A small network was shown many inputs. Here are its activations along a few directions, one row for each input.
In each table, some parts of the input vary, and every possible input appears once, in random order.
Descriptions start from the smaller parts, as in this example, which fits no table here: values(3) and (point or line(9) or (line(4) and ring(5))).
Shared parts are said once, and a part with two or three values counts as separate values.

A family of inputs:
R1: [ 52.4 -45.1  41.8  -2.6 -62.1  12.6 -36.3   9.2  -5.2  11.5 -19.1  -0.2
 -54.8 -28.5  -9.0]
R2: [  8.1  32.1  23.2   9.1 -24.4  17.0 -45.1   3.2   6.6  45.2 -53.9 -19.2
 -51.1 -39.0 -50.3]
R3: [ 46.3 -25.2  39.6   5.8 -25.9  -3.1  14.3   8.3 -22.0  11.1 -14.7   0.1
 -45.1  -7.5  29.0]
R4: [ 24.7 -35.3  43.0  -0.7   6.0 -17.0  24.6  -8.5 -23.5  -0.8  14.1   7.1
  10.1  14.5  27.2]
R5: [-34.5  42.0 -38.5   0.8  46.5  12.8   3.9   5.0   5.1 -22.6   1.1   0.9
  31.8  13.3 -15.7]
R6: [ -7.9  12.6  27.4   1.7  32.6  -9.1  24.1 -10.2 -16.2  21.5  -7.7 -10.7
  21.8   7.5  -3.7]
R7: [ 15.2 -36.7 -18.6  -9.6   9.3   4.4  12.5   8.4  -1.9 -56.9  36.4  20.6
  23.5  24.8  28.5]
R8: [-18.2  -2.6   1.0   5.3 -13.0 -25.4  42.5  -2.0   4.1  -3.5  26.9  15.5
  23.4  11.8  31.5]
R9: [  1.0  51.4  20.0  19.2  13.7   1.7   5.5   4.7 -10.7  47.0 -50.2 -18.0
 -40.1 -18.1 -15.3]
R10: [  5.8 -14.4  37.2  -3.5  12.6 -15.3  27.4  -9.9 -25.7  15.2   4.4  -5.4
   5.8  12.6   7.4]
R11: [ 28.5  -3.6  33.3   3.8 -19.3  -1.8  16.2   6.6 -22.9  28.0 -25.2 -11.4
 -50.6 -10.4   8.7]
R12: [ 35.8 -23.9  35.6  -4.2 -56.8  14.1 -35.3   6.5  -5.1  27.3 -29.2 -11.3
 -60.6 -31.6 -29.7]
R13: [-19.4  12.4 -35.3  -7.8  34.9  14.3  11.2   5.9   4.6 -35.6  14.9   2.9
  36.9  17.4  -3.2]
R14: [-41.4  23.4 -70.6  -7.0  23.5  13.8 -51.7  -9.0  31.4 -20.2  12.8  -0.9
  25.8   2.1 -27.9]
R15: [-20.9  41.5  23.6  12.1  44.4 -10.6  16.3 -10.0 -14.7  33.9 -20.5 -11.7
  15.3   3.5 -16.7]
R16: [ -6.1 -15.3 -26.4 -14.5  14.5   7.1  15.1   6.8  -4.1 -43.3  27.4   7.7
  21.0  23.9   9.3]
R17: [ 14.0  23.4  24.2   7.2   0.6   3.8  13.2   6.0 -13.1  34.5 -38.0 -18.3
 -34.3 -14.7  -1.6]
R18: [-13.4 -33.8 -59.2 -20.9  -9.0   6.7 -41.0  -7.3  22.4 -40.1  38.9   5.9
  16.2  12.5  -4.1]
R19: [ 21.3   3.3  27.3  -2.3 -37.9  19.6 -38.6   5.5   4.7  33.1 -41.7 -19.1
 -45.1 -36.4 -38.4]
R20: [  7.7 -54.3 -49.8 -16.2 -13.1   3.1 -41.6  -4.7  22.6 -53.6  47.1  18.9
  19.8  13.5  15.5]
R21: [  2.8 -24.7   8.2   9.1 -17.8 -27.1  38.5  -1.1   5.1 -19.2  35.9  28.4
  26.4  13.1  50.1]
R22: [-44.7  54.3 -11.6  19.9  20.6 -18.8  30.3  -2.5  14.3  16.7   0.0   7.5
  33.0   3.3   5.6]
R23: [-30.8  24.8  -8.1  10.1   8.3 -17.6  38.2  -2.6  13.2   3.7  13.8   9.7
  39.2   6.8  18.7]
R24: [-26.3  -6.2 -67.3 -14.8  11.7  14.6 -44.2  -8.0  30.8 -33.0  26.5   1.0
  31.5   5.9 -15.8]
What is each input in this table made of? -> line(4) and line(6)
The inputs of R18 and R20 match in every part but the line(4) part. If R8 is changed in the same way as R18 into R20, which row does it become? -> R21
Change only the line(6) part in R2. List by row number the other rows that result. -> R5, R9, R14, R15, R22
A walk changes only the line(4) part. It starts at R2 and steps to R19. List the rest of the walk in order. -> R12, R1
Change only the line(6) part in R13. List by row number the other rows that result. -> R6, R17, R19, R23, R24

A family of inputs:
R25: [ -4.1  34.8  51.9  21.7 -21.3  16.4 -18.0   8.9  -1.3  29.9 -32.9   5.6
  -5.5 -26.3 -36.2]
R26: [-25.3   6.3 -69.4 -19.5  50.7  21.1 -24.5  -5.5  25.1 -48.1  25.8  -2.4
  35.7  21.3 -30.3]
R27: [ 36.9  -1.6  12.5  -4.8 -49.9  15.7 -22.3  13.8   2.7  18.1 -39.6 -16.9
 -71.4 -30.5  22.9]
R28: [ -0.4  33.8  73.9  19.2  -1.5 -31.4  17.3  -5.4  -1.7  52.7 -34.3  -5.8
  -3.1 -16.1 -19.9]
R29: [  0.6  20.3  40.1  -4.9  -3.6  36.7  -2.0  14.8 -27.4  15.1 -35.9 -17.2
 -20.2  -8.7 -51.4]
R30: [-40.5  20.9 -87.5  -5.2  12.9   7.5 -14.8  -4.0  50.3 -43.1  29.4   6.2
  31.4  11.9 -15.4]
R31: [ -2.8 -37.6 -11.1   0.0   5.2 -12.3  19.9  -4.9  24.4 -24.0  44.8  20.0
  66.8  22.5  36.1]
R32: [ -8.3 -55.7 -26.3 -42.8  -6.2  13.7 -26.8  -9.1  -4.0 -50.8  46.2   1.3
  38.8  11.5 -10.6]
R33: [ 47.3   2.4  39.6  29.3 -13.0   7.9  -4.4  20.2   1.2  10.4 -34.6  14.2
 -17.8 -34.7  -3.4]
R34: [-24.4 -43.9 -45.2 -28.9 -45.0  -0.4 -16.9  -7.6  21.9 -44.4  50.1  10.5
  34.4   1.3   4.3]
R35: [-40.0  21.2 -58.3  -7.3  71.0  -3.9   2.8   4.4 -12.4 -26.8  24.3  -2.4
  40.3  36.6   6.4]
R36: [-14.3 -49.3 -19.4 -18.9 -22.8  -3.8 -41.5 -16.4  19.9 -39.7  46.2  22.7
  53.6   0.9  -0.1]
R37: [  2.5 -43.2 -18.0 -21.2  19.9   3.0  31.3   1.2   2.6 -34.5  44.7   0.2
  53.9  32.1  25.6]
R38: [ 50.1  -5.0  38.0  10.0 -24.7   9.0 -49.1   2.4   4.0  20.8 -43.4  -8.6
 -45.8 -31.9  18.3]
R39: [-15.8   5.4 -14.5  -5.2  58.0  -3.3  44.5  -5.5 -24.4 -51.9  37.2  16.9
  40.3  40.3  34.0]
R40: [-17.4  39.6  25.1   7.6 -46.9  23.3   8.3  20.9  -1.8  28.1 -29.5  -2.4
 -29.2 -25.1 -31.7]
R41: [-15.8  40.6  13.3  10.9  -8.9 -11.7  21.1 -18.4  -9.0  82.9 -38.0 -31.0
 -37.9 -28.5   0.1]
R42: [ 53.9 -62.5  28.3 -14.4 -27.5   3.1 -31.2  -2.8 -34.0   8.0  -3.1 -10.0
 -74.7   6.4 -15.2]
R43: [ -0.9  34.9  40.6  24.3  17.2 -18.3  -6.6 -30.4  -7.6  82.5 -38.1 -22.7
 -12.6 -28.2  -4.3]
R44: [ 34.8   6.3  13.5  15.2 -38.6  13.9  21.8  32.4   1.0   7.5 -31.4   6.5
 -42.4 -33.5   0.9]
R45: [-12.1 -31.2 -35.4  -9.3 -16.3 -10.1  40.7   3.1  26.1 -28.8  48.3   9.5
  48.4  23.1  39.3]
R46: [  3.6  19.1  62.8  -6.7  16.1 -11.1  33.6   2.1 -28.5  37.9 -39.1 -28.8
 -17.2   1.6 -37.3]
R47: [ 53.1 -16.6  26.1 -17.3  -8.9  30.6 -30.8   7.8 -20.8   5.1 -44.1 -29.0
 -59.1 -12.0   1.0]
R48: [-21.8  12.9  -8.1  16.0  45.4 -17.5  34.3 -11.9  -3.2 -42.9  37.5  38.4
  53.1  31.7  45.9]
R49: [ 51.2  -9.6  27.9   1.3   3.5  28.1  10.9  24.6 -23.6  -5.3 -36.2  -8.5
 -32.3 -14.9 -19.7]
R50: [ 49.9 -52.9  40.3  16.2 -45.7 -20.0 -50.7  -8.9  -7.8  24.4  -0.6  13.2
 -60.7 -13.0   2.0]
R51: [-14.2  39.3  47.7   5.1 -29.2 -26.1  45.4   7.6  -2.2  51.9 -33.7 -12.8
 -27.9 -15.2 -15.7]
R52: [-55.1  37.0 -78.9   5.3  31.7 -17.5  12.5   6.3  13.0 -21.6  27.6   7.9
  35.0  27.4  22.2]
R53: [ 35.6 -48.8  13.4   0.3 -71.5 -14.0 -21.3   1.5  -8.9  20.9   4.4   3.9
 -87.2 -11.6   6.6]
R54: [-30.8  18.3 -34.0   7.3  23.3 -16.7  55.9  -3.3  -0.8 -47.5  40.1  28.3
  36.6  32.6  49.7]
R55: [-31.1  14.7 -64.1   3.3  35.2   5.0 -38.8 -13.1  49.3 -38.9  26.0  18.6
  49.3  11.9 -19.8]
R56: [  1.0  20.2  28.4  -1.1  34.8   2.8  10.2 -22.3 -33.6  68.8 -42.4 -44.5
 -26.8 -10.4 -22.1]
R57: [-45.3  30.2 -53.3  14.5  56.3 -19.5 -10.6  -2.4  11.6 -17.0  24.2  19.0
  54.5  27.4  18.1]
What is each input in this table made of? -> values(3) and (ring(5) or line(6))
The inputs of R35 and R52 match in every part but the values(3) part. If R29 is changed in the same way as R35 into R52, which row does it become? -> R40
Change only the values(3) part in R41. List by row number the other rows that result. -> R43, R56
